Each row below holds a small network's activations on one input, seen along a few directions.
In each table, some parts of the input vary, and every possible input appears once, in random order.
Descriptions start from the smaller parts, as in this example, which fits no table here: one of 4 places along a line, together with either a single point or one of 11 places around a ring or (one of 2 separate values, together with one of 8 places around a ring).
Shared parts are said once, and a part with two or three values counts as separate values.

Other details of the inputs vary at random and push rows far along two fixed directions, the same in every table; ignore that.

Table:
x1: [4, 5, 8, 3, -7, -10, 20, -3, -1, -1, -4, 8, -9, 1]
x2: [-2, -30, -13, 4, -8, 34, -22, 27, 2, -2, 5, -7, 25, 11]
x3: [-6, -14, -6, -1, 10, 44, -10, 14, -7, 14, 0, 1, 23, 12]
x4: [-12, -11, 14, -15, 8, 25, -30, 8, 21, 1, -17, 6, 21, 11]
x5: [8, 5, 6, 9, 1, -16, 14, -9, -5, 1, 0, 4, -1, 6]
x6: [-7, 1, -26, 28, -27, -5, 20, 2, -44, 7, 3, 3, 5, -7]
x7: [-4, 10, 11, -19, 11, -18, -2, -19, 26, -1, -10, -2, -15, 1]
x8: [-5, 10, -15, 23, -8, -3, 4, 2, -44, 11, 13, -5, -4, -15]
x9: [-11, -7, 8, 1, 5, 40, -17, 25, -10, 9, -2, 4, 13, 6]
x10: [13, -10, -4, 2, -2, -17, 1, 0, 1, -10, 16, -12, -6, 0]
x11: [4, 9, 20, -12, 12, -23, -7, -19, 20, -5, -8, 2, -11, -1]
x12: [-5, 17, -6, -1, 5, -7, 3, -7, 0, 5, 1, -6, -11, -5]
x13: [1, 7, -4, 2, -1, -11, 19, -9, 1, 6, -3, 0, -5, 7]
x14: [1, -27, 4, -16, 13, 29, -20, 19, 31, 0, 5, -12, 15, 23]
x15: [-2, 1, -16, 17, -17, 6, 18, 3, -45, 6, 11, 5, -6, -18]
x16: [-6, 3, 9, -6, -6, -7, 2, -6, -8, -1, -6, 4, -15, -8]
x17: [10, 7, 1, 4, 7, -11, 6, -11, -5, -2, 6, 3, -1, -7]
x18: [8, 14, 5, -11, 6, -18, 0, -16, 31, -14, -8, 7, 1, -6]
x19: [-4, 18, -7, 2, -4, -14, -3, -4, 2, -3, -3, 1, -3, -11]
x20: [14, -8, 12, -16, 3, -18, 3, 1, 35, -19, 3, -5, -16, 0]
Description of these inputs: one of 4 separate values, together with either a single point or one of 4 places along a line.
Changing only the choice among 4 separate values turns x12 into x19. The same change can be made to x7. Which row results?
> x4
Start at x11 and move only the place on the line of 4, one step at a time. The first step leads to x8. Which rows follow, in order?
> x17, x5
List by row number the other rows that have the choice among 4 separate values in common with x15.
> x1, x9, x16, x20
Which other rows does x14 become when the choice among 4 separate values takes its other values? List them by row number.
> x2, x10, x20

Table:
x21: [-23, 19, -9, 9, -16, 0, 1, -9, -39, 14, -9, 8, -6, -19]
x22: [5, -22, 27, -15, 16, 19, -9, 11, 21, 1, -3, -3, 2, 20]
x23: [0, -19, -9, 16, -19, 23, 15, 21, -30, 5, 10, 0, 5, 0]
x24: [-8, -4, -8, 0, 13, 30, -25, 13, 7, 9, 1, -10, 20, 6]
x25: [13, 9, 14, -9, 25, -1, -1, -7, 35, 0, 1, 0, 8, 20]
x26: [14, -4, 15, -4, 3, -10, 5, -3, 34, -12, -10, 8, 8, 13]
x27: [1, 21, -24, 2, -13, -48, 18, -24, 1, -9, 1, -5, -15, -20]
x28: [10, 10, 2, 8, 3, -22, 15, -11, -21, -1, 15, -3, -17, -9]
x29: [-12, -21, -14, 5, -12, 18, -11, 16, -34, 10, 10, -11, -8, -5]
x30: [-1, 36, 8, 6, -4, -37, 32, -28, -16, 3, -13, 17, -27, -18]
x31: [4, 2, 6, -12, -1, -17, -11, -3, 36, -18, -11, 1, 5, 5]
x32: [-2, -13, -20, 21, -10, 22, 13, 9, -30, 13, 6, 3, 23, 8]
x33: [-5, -12, 4, -5, 13, 29, -33, 13, -2, 5, 4, -6, 10, -1]
x34: [4, -2, 9, -21, 1, -6, -10, 4, 39, -19, -5, 0, -8, 0]
Changing only one part turns x29 into x22. The same change can be made to x24. Which row results?
> x25
What is each input in this table made of?
> one of 2 separate values, together with either a single point or one of 6 places around a ring
Which other rows does x30 become when the choice among 2 separate values takes its other values? List them by row number.
> x21

Table:
x35: [-6, -9, -31, 16, -27, -8, 24, -3, -42, 12, 9, -6, -8, -7]
x36: [7, -17, -11, 2, 3, 27, -20, 15, 8, -3, 7, -2, 26, 10]
x37: [-9, 6, -12, 18, 1, 13, -9, 4, -33, 13, 4, -5, 17, -2]
x38: [8, 20, 3, -14, 11, -48, -6, -23, 43, -17, -4, -8, -22, -17]
x39: [-8, -13, -7, -11, 6, 25, -21, 15, 7, 11, 3, -9, 7, 2]
x40: [6, -15, -8, 19, -12, 8, 3, 14, -27, -6, 19, -3, 3, -4]
x41: [-2, -17, -20, 12, -12, 3, 6, 1, -22, 3, 2, -1, 15, 0]
x42: [-4, 5, 12, -5, 7, 7, 8, -7, -2, 8, -5, 8, -5, 1]
x43: [-3, -14, 31, -3, 19, 51, -25, 20, 5, 10, -12, 17, 28, 24]
x44: [-1, -6, 2, 7, -2, -4, -7, 8, -11, -1, 9, -3, -12, -12]
x45: [-5, 8, -19, 24, -28, -13, 34, 2, -44, 9, 6, -2, -11, -11]
x46: [5, -20, -7, 10, -11, 5, 11, 7, -31, -1, 6, 6, -1, 0]
x47: [-1, -14, -14, 12, -13, 1, 10, 11, -24, -3, 19, -11, -3, -4]
x48: [2, 11, 8, -10, 24, -1, -16, -11, 21, 0, -6, -1, 13, 3]
x49: [-13, -5, -22, 8, -12, 2, -6, 11, -25, 11, 10, -16, -11, -11]
x50: [9, 12, 4, -20, 7, -36, 5, -17, 28, -12, 2, -8, -34, -12]
x51: [7, 24, -7, 11, -11, -35, 22, -14, 7, -7, -7, 3, -2, -9]
x52: [11, 1, 7, 4, 0, 5, 12, 6, 3, -7, -6, 12, 2, 3]
x53: [-1, -1, 4, 14, -2, 17, 7, 3, -34, 12, 1, 12, 3, -6]
x54: [4, -18, 18, -15, 6, 5, 0, 2, 28, -4, -8, 1, 1, 16]
x55: [-13, -11, 20, -8, 17, 57, -28, 17, 14, 16, -16, 8, 29, 31]
x56: [9, 3, 3, -3, 3, -21, 0, -7, 5, -9, 9, -3, -23, -18]
x57: [-25, -8, 6, -20, -10, 37, -42, 15, 5, -4, -20, 11, 13, -8]
x58: [-4, 6, 12, 4, 0, 6, 6, -4, -11, 10, -6, 4, -7, 6]
x59: [3, -5, -8, 7, -9, -15, 6, -7, -3, -4, -3, -3, 5, 5]
x60: [8, -11, 7, 8, -10, -11, 10, 0, -11, -2, 0, 2, -6, 3]
x61: [0, -1, -12, 0, 3, -4, -17, -1, 6, 0, 3, -11, -1, -13]
x62: [-4, 6, 21, -20, 26, 14, -21, -2, 34, 5, -8, -3, 10, 19]
x63: [-9, 2, -7, 3, 4, 7, 9, 1, -32, 15, 9, -5, -3, -8]
x64: [-1, -12, 25, -2, 21, 40, -26, 17, 1, 8, -2, 6, 23, 17]
x65: [4, -16, -18, 8, -12, 11, 7, 12, -22, -2, 19, -9, -1, -2]
x66: [18, -8, 9, -6, 7, -2, -4, 3, 18, -15, 10, 1, 3, 1]
x67: [-6, 11, 3, -6, 6, 6, 4, -12, 4, 10, -7, 7, 0, 3]
x68: [14, 15, 6, 8, -8, -25, 23, -6, 1, -10, -4, 9, -12, -5]
x69: [1, 15, 0, 2, 9, -5, 1, -17, 3, 1, -9, 9, 8, -4]
x70: [8, -7, -1, -13, 6, 5, -9, 4, 31, -6, 6, -7, 6, 10]
x71: [1, 7, 27, -11, 24, 13, -21, -8, 39, -2, -21, 9, 22, 18]
x72: [4, 7, -6, 6, -1, 2, 8, -1, 13, -6, -10, 7, 18, 2]
x73: [7, 15, 11, -22, 10, -43, 5, -17, 39, -16, 1, -9, -36, -11]
x74: [6, -1, -13, 11, -7, -17, 0, -1, 0, -8, 13, -8, 6, -5]
x75: [10, 18, 13, -12, 3, -32, 27, -15, 37, -17, -10, 7, -20, -3]
x76: [-29, 11, -22, 7, -40, -11, -11, 3, -51, 1, -6, 1, -12, -36]
x77: [-4, -11, -24, 12, -14, 10, 0, 14, -20, 0, 18, -10, 3, 4]
x78: [14, 25, 18, -13, 17, -37, 8, -24, 18, -9, 1, 7, -20, -10]
x79: [3, 20, -7, 2, -10, -27, 24, -11, 9, -3, -5, 2, -12, -1]
x80: [-2, 2, 28, -20, 28, 11, -16, -1, 30, 0, -7, -2, 4, 17]
x81: [-12, 5, -17, 3, 3, 13, -1, 1, -28, 18, 7, -6, 3, -3]
x82: [-6, -35, 19, -9, 7, 45, -17, 23, 14, 5, -9, 1, 23, 31]
x83: [8, 26, 1, -15, 5, -36, 23, -21, 44, -18, -11, 10, -19, 1]
x84: [-7, -7, -27, 19, -30, -13, 22, -2, -44, 12, 9, -9, -9, -3]
What is each input in this table made of?
> one of 2 separate values, together with either a single point or (one of 4 places along a line, together with one of 6 places around a ring)
Changing only the choice among 2 separate values turns x41 into x59. The same change can be made to x39. Which row results?
> x49
Changing only the choice among 2 separate values turns x56 into x44. The same change can be made to x46. Which row results?
> x60
Which other rows does x69 become when the choice among 2 separate values takes its other values? List them by row number.
> x71
Start at x43 and move only the place on the line of 4, one step at a time. The first step leads to x58. Which rows follow, in order?
> x55, x71
Which other rows does x45 become when the place on the line of 4 takes its other values? List them by row number.
> x51, x68, x79
